Each row below holds a small network's activations on one input, seen along a few directions.
In each table, some parts of the input vary, and every possible input appears once, in random order.
A made-up example of a description, with smaller parts first: one of 8 places around a ring, together with either a single point or one of 11 places around a ring or (one of 3 separate values, together with one of 4 places along a line).
Shared parts are said once, and a part with two or three values counts as separate values.

Rows:
x1: [  9 -20 -13   0 -10  14 -10 -19  20  16  13  22  -2  29  -3  -8  -9  -3]
x2: [ -5 -22   8 -12 -28 -20 -19  12 -14  -8 -12 -17  16  -1  -4   9  11   2]
x3: [ -3 -14 -14   9 -21  17 -13 -17  24  11  12  25 -15  15 -10 -29 -19  -3]
x4: [-20 -12   6  -1 -41 -20 -24  14  -6 -16 -10 -15   2 -11 -11  -8  -1   2]
x5: [-13   8  -1 -18  -7 -21  -6   0 -21  -1 -29 -25  -2  -5 -12   5  19  24]
x6: [ -6   8 -15   7  -1  15  -7 -15  18   6  -4  25 -16  27 -26 -26 -12  -3]
x7: [  3  11 -21  -4   8  14   1 -26   9  24  -4  14 -20  27 -13  -9  -6  16]
x8: [  44   47   51   79  124   25  116   59   -9  -40   69   -7   38 -113
   78   58   -6  -55]
x9: [ 10  -5 -12 -21   5  13  -6 -23  10  31   9  18  -7  32  12   0  -5   5]
x10: [  0  -6   3 -33 -12 -18 -16   2 -22   1 -15 -24  11   0  12  16  20  12]
x11: [-21   5   7  -7 -18 -20 -16  13  -8 -23 -29 -15  -6  -1 -24  -8   7   2]
Q: What is each input in this table made of?
A: either a single point or (one of 2 separate values, together with one of 5 places around a ring)

Rows:
x12: [ -6  31 -10   5  29  -3   9  -5   6 -14 -37  10 -14  38 -49 -12   5   0]
x13: [ 12 -15  15  27   8  20  -4  16  29 -24  26  31  11  17   0  -9 -21 -54]
x14: [ 26  12  11 -16  48   0  36  -2 -26  20  32 -15  23 -32  61  43  11  -2]
x15: [ 40  14  10  18  50   8  63   9 -34  27  44 -30  18 -66  67  53   5  13]
x16: [ 11 -29 -30 -55 -35   0 -30 -55   5  62  -1  -7 -28  37  20  -5   2  55]
x17: [-14  30 -19   1   4  -2  -7 -20   3   0 -35  10 -28  35 -52 -24   6  15]
x18: [ 20  -6  14  76  12  21  52  30  23 -18  62   9  12 -88  41   4 -27 -22]
x19: [ 30   0   7 -36  43   4   4  -2 -13  12   5   2  24  25  32  33  25 -13]
x20: [-20 -33  40 -57 -63 -78 -44  48 -57 -14 -42 -71  46 -12  16  57  40  20]
x21: [-14 -34 -27  12 -55  17 -34 -22  32  23  23  35 -19  30 -18 -33 -35  -3]
x22: [ -8  50  14  60  61   5  65  19 -13 -15  10 -22 -18 -81   4   8  -1  21]
x23: [ -6  44   4  10  47  -3  17  12  -2 -26 -28   5 -18  19 -28  -4   3 -16]
x24: [ 25 -17  -9 -41  26   8  -3 -17  -3  22  -6   9  29  46   8  24  28  -1]
x25: [ 17 -10  20  34   8  28  11  24  28 -25  34  27  14 -11  12  -5 -24 -50]
x26: [-52   2  22 -27 -54 -70 -35  42 -55 -66 -84 -77   4 -56 -46   3  36  19]
x27: [  8 -18 -31 -46 -22   5 -28 -45   3  47   0  -1 -14  44  21  14   2  36]
x28: [  6  -5  18  45   8  16  25  20  28 -20  49  20  14 -46  33  -7 -25 -40]
x29: [-32  25 -38 -13 -34   4 -28 -39  -1  35 -39   4 -45  20 -44 -57  -5  55]
x30: [ 33   5  10 -27  46  10  19   4 -22  13  12  -3  27   0  47  40  17 -10]
x31: [  0 -34  -6  20 -32  17 -23 -13  31   2  16  41  -2  37 -24 -26 -24 -25]
x32: [ 18 -19 -13 -43   1   5 -14 -32   0  32  -7   8   7  48  11  14  25  12]
x33: [  7 -32   1  23  -7  20 -11   0  33 -12  16  38  16  39 -22 -14 -24 -41]
x34: [ -33  -53   32    0 -101  -55  -60   54  -26  -71  -12  -52   40  -42
   -9  -11   19  -12]
x35: [-15 -47 -25  -2 -70  14 -38 -29  31  39  19  32 -31  20 -16 -55 -32  19]
x36: [-20  52  13  27  54  -2  45  14  -6 -21  -6  -7 -14 -42  -1   0   0   0]
x37: [-28  37 -37  -8 -20   5 -22 -29   6  18 -30   5 -40  28 -48 -32  -8  35]
x38: [ -5  50  12  12  47   7  37  22  -2 -25 -21   0 -15  -7 -17   0   1 -11]
Q: What is each input in this table made of?
A: one of 3 separate values, together with either a single point or one of 8 places along a line
Q: Changing only the choice among 3 separate values turns x18 into x22. The same change can be made to x28. Which row results?
A: x36
Q: Which other rows does x20 become when the choice among 3 separate values takes its other values? List them by row number.
A: x26, x34
Q: Which other rows does x13 become when the choice among 3 separate values takes its other values? List them by row number.
A: x19, x23

Rows:
x39: [ 40  16   7  71  68  55  66   8  32   1  76  44  12 -38  42   3 -32 -45]
x40: [ -8   9  55  46  15 -27  32  77 -23 -80   5 -37  39 -89  12  24   8 -44]
x41: [  1 -33 -43 -21 -41  30 -42 -58  43  52   7  49 -34  87 -25 -37 -28  15]
x42: [-38 -34  -2 -61 -93 -56 -80   5 -30 -15 -63 -47   3  29 -35  -6  27  33]
x43: [  7  11  52  18  30 -34  40  65 -37 -53   3 -53  40 -82  41  56  19 -23]
x44: [-12 -15 -27 -65 -44 -23 -49 -36 -23  30 -50 -24 -11  44 -24  -3  30  52]
x45: [ -6 -34 -43  -1 -49  32 -41 -52  48  49  11  58 -31  78 -38 -51 -35  10]
x46: [ 47  21   7  32  85  47  67  -5  19  22  70  33  12 -27  68  22 -15 -30]
x47: [-46 -25 -16 -13 -84 -25 -63 -14  11 -15 -43  -4 -27  26 -63 -53  -4  22]
x48: [ -48  -34   -3  -41 -103  -55  -81   11  -25  -20  -56  -39    6   21
  -48  -17   21   27]
x49: [ 15  25  31  36  50  -6  58  40 -18 -28  23 -29  15 -78  41  40   3 -14]
x50: [-21 -29  -9 -84 -67 -54 -71 -10 -46   6 -69 -50  12  41 -25  14  47  43]
x51: [ 56  21   4  31  99  46  74 -11  15  24  64  29  17 -16  62  36  -5 -25]
x52: [ 28  28  27  15  76  -4  67  27 -31 -10  16 -32  25 -64  49  55  23   1]
x53: [ 32  12  11  78  63  59  61  13  45 -18  70  52   3 -39  27 -15 -38 -58]
x54: [-33 -16 -32  -2 -61   8 -56 -32  40   5 -31  40 -41  71 -75 -70 -23   7]
x55: [ 18  28  31  18  61  -5  60  33 -28 -11  22 -28  20 -75  54  42  13  -5]
x56: [ -54  -38    1  -33 -110  -53  -87   14  -11  -43  -62  -30   -1   23
  -64  -36   15   13]
x57: [ 36  40  10  18  99  23  70   3  -4   6  29   6  14 -22  42  42   8 -15]
x58: [  0  -8 -43 -57 -22   7 -41 -55   5  49 -37  17 -23  89 -35 -18  14  38]
x59: [ 45  17   7  50  75  49  66   1  30   5  70  34   7 -30  55  20 -25 -38]
x60: [ 23  38  15  40  74  23  60  17   8 -12  35  10   1 -36  34  26 -13 -29]
x61: [-23 -15 -22 -62 -59 -25 -57 -29 -18  26 -44 -22 -17  34 -20 -16  18  47]
x62: [-14 -38 -38   8 -55  34 -47 -47  64  29   6  68 -40  79 -53 -70 -41  -4]
x63: [-40 -21 -20 -21 -79 -26 -57 -16  -3   6 -37 -12 -19  24 -47 -33   1  35]
x64: [ 19  15  49  -4  58 -34  48  52 -51 -32  -3 -56  47 -66  48  73  38 -11]
x65: [ 17  38  15  61  66  28  60  23   9 -17  40  19   8 -44  20  10 -21 -36]
x66: [-17 -10 -34 -32 -47   4 -51 -40  20  30 -30  23 -37  78 -46 -38  -9  26]
x67: [  8  16  52  -1  42 -33  41  57 -48 -35   3 -52  42 -78  53  61  29 -16]
x68: [  8  24  31  57  41  -1  57  46 -16 -33  30 -20  21 -86  29  24  -3 -20]
x69: [-11  -6 -37 -54 -36   5 -49 -48   9  46 -32  19 -30  80 -32 -32   1  33]
x70: [  9  34  17  70  62  33  56  27  22 -36  35  27   0 -45   5  -8 -27 -49]
x71: [  8 -27 -45 -41 -31  29 -42 -64  32  68   6  47 -28  87 -11 -31 -19  21]
x72: [-32 -27  -5 -81 -83 -54 -79  -4 -42   2 -63 -48   6  32 -21   2  36  38]
x73: [-26 -11 -35 -11 -55   6 -50 -36  25  26 -26  31 -33  70 -60 -51 -17  21]
x74: [-30 -19 -20 -41 -69 -27 -58 -22  -8  10 -42 -20 -22  32 -34 -22   9  40]
x75: [ 25  41  14  20  85  24  62   9  -2   5  35  10   8 -34  46  29  -3 -21]
x76: [ 18 -28 -49 -43 -17  30 -34 -71  25  71   1  44 -22  97 -15 -18  -7  25]
x77: [ -1  11  53  37  20 -30  36  72 -34 -59  11 -44  45 -88  28  41  14 -30]
x78: [  1  21  33  65  38   2  54  50  -5 -53  24 -13  13 -87  12   6 -10 -34]
Q: Changing only one part turns x39 into x77. The same change can be made to x71. Which row results?
A: x72
Q: What is each input in this table made of?
A: one of 2 separate values, together with one of 4 places along a line, together with one of 5 places along a line
Q: Which other rows does x52 become when the choice among 2 separate values takes its other values? List them by row number.
A: x44
Q: Which other rows does x49 become when the choice among 2 separate values takes its other values? List them by row number.
A: x74
Q: Start at x51 and move only the place on the line of 5, one step at a time. The first step leads to x46. Which rows follow, in order?
A: x59, x39, x53

Rows:
x79: [ -4  22   3  -2  18  -4   9   6  -9 -11 -14  -9  -5  -6  -5   3   8   2]
x80: [ 17 -10  -1  -6  11   6   7  -6  -2  13  13   3  11   6  16  15   4  -2]
x81: [  6  -5  -3  26   5  22  10  -4  25  -2  24  24  -7  -4   2 -16 -21 -16]
x82: [  3  24 -11   9  28  19  18 -14  10  17   5  18 -19   9  -3  -8 -11   3]
x83: [  2  -6   5  25  -1   8   7  10  12 -11  13  11   4  -7  -4  -6 -12 -16]
x84: [ -6  -3  14  16  -5  -4   1  19   3 -21   6   0   7 -17   0  -4  -6 -18]
x85: [  9  -7   8 -16   5  -4   1   5  -9   2   4  -8  14  -3  21  19   8  -4]
x86: [-35 -37 -38 -57 -97 -19 -89 -43   8  28 -52   5 -29  84 -61 -46   3  40]
x87: [ 20  -5  -8  -4  16  20   9 -17  10  25  25  18   3  11  23   4  -5  -2]
x88: [ -9  -3  15  16 -13 -14   1  26 -10 -26   1 -17  12 -34   2   4   1  -9]
x89: [ 0 19 -5  8 24  5 15 -5  1  2 -5  3 -8  3 -9  1  1  5]
x90: [  5  -7  13 -14  -3 -18   1  13 -19  -2   0 -25  15 -18  23  27  13   6]
x91: [ -9  18   8  -2  12 -16  11  12 -21 -14 -21 -24   0 -25  -6   8  16  12]
Q: What is each input in this table made of?
A: either a single point or (one of 3 separate values, together with one of 4 places along a line)
Q: Which other rows does x88 become when the choice among 3 separate values takes its other values? List them by row number.
A: x90, x91
Q: Which other rows does x82 become when the place on the line of 4 takes its other values? List them by row number.
A: x79, x89, x91
